These are the activations of a small network on made-up records, seen along a few directions, one row for each record.
After each row come some of the record's fields: Gen, Vipus, Regus, Zinun.
A field that a record lacks is written absent.
The largest differences between rows may come from other fields.
In the rows, zero is written as 500.
Random noise pushes rows far along 2 fixed directions. That doesn't count. These rows show it; they differ only by the noise:
[607 612 645 574 511 487 703 345 545 431 409 504 553 565 527 346 655]
[460 418 484 501 302 459 315 553 514 625 345 514 311 409 539 500 546]
[546 616 679 546 562 507 707 376 529 393 413 472 564 595 540 311 612]
[388 602 737 472 653 550 667 471 488 328 412 399 561 644 571 251 499]

[489 410 365 582 313 550 447 493 599 782 377 576 367 516 496 613 466] => Gen=z2 Vipus=c1 Regus=p2 Zinun=y1
[483 531 678 438 503 417 489 494 463 416 413 423 454 483 515 345 601] => Gen=z1 Vipus=c2 Regus=p2 Zinun=y2
[374 469 579 379 537 387 319 586 427 345 491 399 394 421 546 434 474] => Gen=z1 Vipus=c2 Regus=p3 Zinun=absent
[284 446 483 412 504 544 419 627 462 492 474 442 469 483 537 499 368] => Gen=z1 Vipus=c1 Regus=p2 Zinun=absent
[564 470 346 468 473 502 521 486 477 468 621 584 588 354 457 710 468] => Gen=z1 Vipus=c1 Regus=p3 Zinun=absent
[634 521 465 577 392 433 442 455 523 597 477 508 435 462 494 503 616] => Gen=z1 Vipus=c2 Regus=p1 Zinun=y2
[426 388 560 452 414 280 293 569 416 378 418 378 399 316 498 506 602] => Gen=z2 Vipus=c2 Regus=p3 Zinun=y1
[591 616 566 536 635 477 754 385 506 300 568 490 669 518 485 423 557] => Gen=z1 Vipus=c2 Regus=p1 Zinun=absent
[644 486 557 540 389 366 513 453 526 520 431 493 450 446 495 413 712] => Gen=z1 Vipus=c2 Regus=p1 Zinun=y1
[498 492 551 445 497 356 473 481 416 333 571 441 559 362 496 509 568] => Gen=z2 Vipus=c2 Regus=p3 Zinun=absent
[615 484 392 526 427 486 400 457 492 502 557 567 506 384 460 651 538] => Gen=z1 Vipus=c1 Regus=p3 Zinun=absent
[390 512 509 450 548 561 527 540 497 471 504 483 507 547 515 489 413] => Gen=z1 Vipus=c1 Regus=p2 Zinun=absent
[465 545 641 490 527 517 561 472 491 533 434 489 487 653 522 377 528] => Gen=z2 Vipus=c2 Regus=p2 Zinun=y2
[451 485 453 512 427 584 510 511 526 621 409 550 454 549 516 505 486] => Gen=z1 Vipus=c1 Regus=p2 Zinun=absent
[330 375 375 430 485 523 322 677 448 543 564 500 436 448 505 641 320] => Gen=z2 Vipus=c1 Regus=p1 Zinun=absent
[467 457 489 442 465 372 399 515 439 359 522 471 485 333 485 562 538] => Gen=z2 Vipus=c2 Regus=p3 Zinun=absent
[539 567 515 512 551 605 545 495 571 533 487 494 517 666 509 460 457] => Gen=z1 Vipus=c1 Regus=p3 Zinun=y2
[453 527 617 538 571 537 561 487 478 495 444 462 511 643 511 326 523] => Gen=z2 Vipus=c2 Regus=p2 Zinun=absent
[681 510 376 518 401 385 532 403 500 475 590 556 593 300 431 673 632] => Gen=z1 Vipus=c1 Regus=p3 Zinun=absent
[622 588 561 592 563 504 704 370 536 467 539 544 599 600 494 408 555] => Gen=z2 Vipus=c2 Regus=p1 Zinun=absent
[591 561 420 515 597 524 771 383 518 424 649 557 712 533 481 578 469] => Gen=z2 Vipus=c1 Regus=p1 Zinun=absent
[396 495 596 393 562 515 409 599 466 382 527 337 472 540 538 353 411] => Gen=z1 Vipus=c2 Regus=p3 Zinun=y1
[396 387 459 435 342 411 317 593 451 578 408 497 366 371 506 571 510] => Gen=z2 Vipus=c2 Regus=p2 Zinun=absent
[601 592 607 587 483 435 670 352 521 448 429 485 564 540 527 337 670] => Gen=z1 Vipus=c2 Regus=p2 Zinun=absent
[583 612 467 477 651 601 738 427 501 368 706 487 804 535 452 527 405] => Gen=z1 Vipus=c1 Regus=p3 Zinun=absent
[405 448 417 466 444 572 413 577 462 592 475 534 451 436 483 610 438] => Gen=z1 Vipus=c1 Regus=p2 Zinun=absent
[729 564 586 539 426 382 556 373 545 457 467 474 473 468 498 434 732] => Gen=z1 Vipus=c2 Regus=p3 Zinun=y1
[598 503 499 562 450 387 521 439 503 483 503 521 500 427 467 526 620] => Gen=z2 Vipus=c2 Regus=p1 Zinun=absent
[548 543 377 546 597 649 685 454 556 512 614 567 649 580 490 556 340] => Gen=z1 Vipus=c1 Regus=p1 Zinun=absent
[708 580 569 533 450 399 540 366 518 511 456 532 450 483 499 464 704] => Gen=z1 Vipus=c2 Regus=p3 Zinun=y2
[592 485 335 536 457 520 615 439 524 552 595 564 610 458 490 590 466] => Gen=z1 Vipus=c1 Regus=p1 Zinun=absent
[428 500 551 454 523 512 504 535 485 493 447 486 487 530 508 448 530] => Gen=z1 Vipus=c1 Regus=p2 Zinun=y2
[473 456 527 492 423 462 409 547 480 588 455 527 389 498 509 486 495] => Gen=z2 Vipus=c2 Regus=p1 Zinun=absent
[385 359 352 474 370 600 319 647 533 733 449 551 348 487 532 608 358] => Gen=z1 Vipus=c1 Regus=p2 Zinun=absent
[468 533 621 389 612 432 448 541 449 286 567 394 538 478 472 455 559] => Gen=z1 Vipus=c1 Regus=p3 Zinun=y2
[360 424 526 452 448 386 281 591 411 413 429 410 376 381 547 446 533] => Gen=z1 Vipus=c2 Regus=p2 Zinun=absent
[712 535 486 577 429 353 554 330 503 391 542 548 544 367 463 566 706] => Gen=z2 Vipus=c2 Regus=p3 Zinun=absent
[466 424 564 406 441 324 339 570 448 388 491 374 435 326 506 470 602] => Gen=z1 Vipus=c2 Regus=p3 Zinun=y1
[179 517 573 373 723 684 566 654 429 373 517 402 594 666 562 360 233] => Gen=z1 Vipus=c1 Regus=p2 Zinun=absent
[482 430 511 577 359 434 380 481 534 640 340 480 343 496 525 461 597] => Gen=z2 Vipus=c2 Regus=p2 Zinun=y1
[509 543 613 539 502 471 580 424 493 487 437 481 508 561 516 368 590] => Gen=z2 Vipus=c2 Regus=p2 Zinun=absent
[470 561 497 465 662 634 706 481 513 399 580 505 647 594 509 486 361] => Gen=z1 Vipus=c1 Regus=p1 Zinun=absent
[455 462 577 514 439 422 352 544 489 557 398 476 381 495 477 496 622] => Gen=z2 Vipus=c2 Regus=p2 Zinun=y2
[637 553 592 585 408 320 453 410 491 591 406 536 397 468 506 404 735] => Gen=z1 Vipus=c2 Regus=p1 Zinun=y2
[692 527 397 654 383 564 587 370 598 718 479 677 487 530 474 608 532] => Gen=z2 Vipus=c2 Regus=p1 Zinun=absent
[549 502 409 488 536 434 542 466 469 350 639 502 621 364 470 610 510] => Gen=z1 Vipus=c1 Regus=p3 Zinun=absent
[521 501 426 449 517 468 539 499 483 482 576 507 554 464 504 553 448] => Gen=z1 Vipus=c1 Regus=p1 Zinun=absent
[523 464 480 501 506 391 515 485 453 411 520 512 516 413 497 552 576] => Gen=z2 Vipus=c2 Regus=p1 Zinun=absent

Here are new rows. What are their fields?
[618 581 421 560 591 593 772 374 529 481 601 543 698 570 481 500 466] => Gen=z1 Vipus=c1 Regus=p1 Zinun=absent
[457 386 392 470 344 404 267 587 469 572 534 508 398 353 490 597 462] => Gen=z2 Vipus=c2 Regus=p3 Zinun=absent
[571 469 539 544 330 392 323 486 525 582 378 550 284 411 508 511 684] => Gen=z1 Vipus=c2 Regus=p2 Zinun=absent
[529 481 393 480 441 493 407 507 487 573 547 498 490 432 488 610 523] => Gen=z1 Vipus=c1 Regus=p3 Zinun=y2
[644 652 615 656 599 598 801 317 577 600 467 551 643 751 477 344 625] => Gen=z2 Vipus=c2 Regus=p2 Zinun=y2
[511 500 406 519 548 602 570 477 539 519 580 578 572 557 479 622 394] => Gen=z2 Vipus=c1 Regus=p3 Zinun=absent
[554 492 322 516 493 590 582 475 518 552 604 554 592 481 469 615 392] => Gen=z1 Vipus=c1 Regus=p1 Zinun=absent
[327 566 679 447 653 495 586 504 434 315 443 373 570 586 569 286 465] => Gen=z1 Vipus=c2 Regus=p2 Zinun=absent
[338 456 527 415 503 493 375 612 467 499 445 416 441 494 526 475 486] => Gen=z1 Vipus=c1 Regus=p2 Zinun=y2
[357 465 490 454 476 589 479 554 514 622 416 511 422 573 523 543 402] => Gen=z2 Vipus=c1 Regus=p2 Zinun=absent
[475 383 326 456 285 424 275 569 500 609 468 561 362 302 472 693 510] => Gen=z1 Vipus=c1 Regus=p2 Zinun=absent
[686 588 379 569 590 571 832 347 554 448 654 618 744 537 457 583 499] => Gen=z1 Vipus=c1 Regus=p1 Zinun=absent
[688 637 627 540 548 347 564 306 476 421 550 487 549 473 472 417 776] => Gen=z1 Vipus=c2 Regus=p3 Zinun=y2
[446 354 248 442 370 494 273 621 457 574 583 571 441 290 472 755 373] => Gen=z1 Vipus=c1 Regus=p3 Zinun=absent
[442 545 553 412 649 560 554 534 489 395 559 446 564 566 509 482 437] => Gen=z1 Vipus=c1 Regus=p3 Zinun=y2
[684 587 517 587 527 424 655 373 517 387 559 548 603 454 441 482 631] => Gen=z1 Vipus=c2 Regus=p1 Zinun=absent
[529 408 333 499 354 519 417 579 546 663 500 512 453 453 493 608 419] => Gen=z1 Vipus=c1 Regus=p1 Zinun=y1
[477 456 431 457 478 419 408 505 427 374 559 472 504 339 511 561 496] => Gen=z1 Vipus=c2 Regus=p3 Zinun=absent
[543 432 428 524 408 388 432 462 482 501 507 474 450 379 494 530 565] => Gen=z2 Vipus=c2 Regus=p1 Zinun=absent
[543 470 504 523 363 426 361 498 495 720 394 573 334 480 509 550 552] => Gen=z2 Vipus=c2 Regus=p1 Zinun=y2
[441 483 522 501 450 477 417 526 493 505 444 505 431 445 521 471 512] => Gen=z1 Vipus=c2 Regus=p2 Zinun=absent
[477 393 428 489 259 393 277 534 492 614 355 537 298 321 530 567 582] => Gen=z1 Vipus=c2 Regus=p2 Zinun=absent
[586 517 460 539 537 480 631 418 496 422 557 523 596 463 503 492 520] => Gen=z1 Vipus=c2 Regus=p1 Zinun=absent
[562 482 328 472 507 509 593 484 503 459 644 554 638 406 457 634 429] => Gen=z1 Vipus=c1 Regus=p1 Zinun=absent
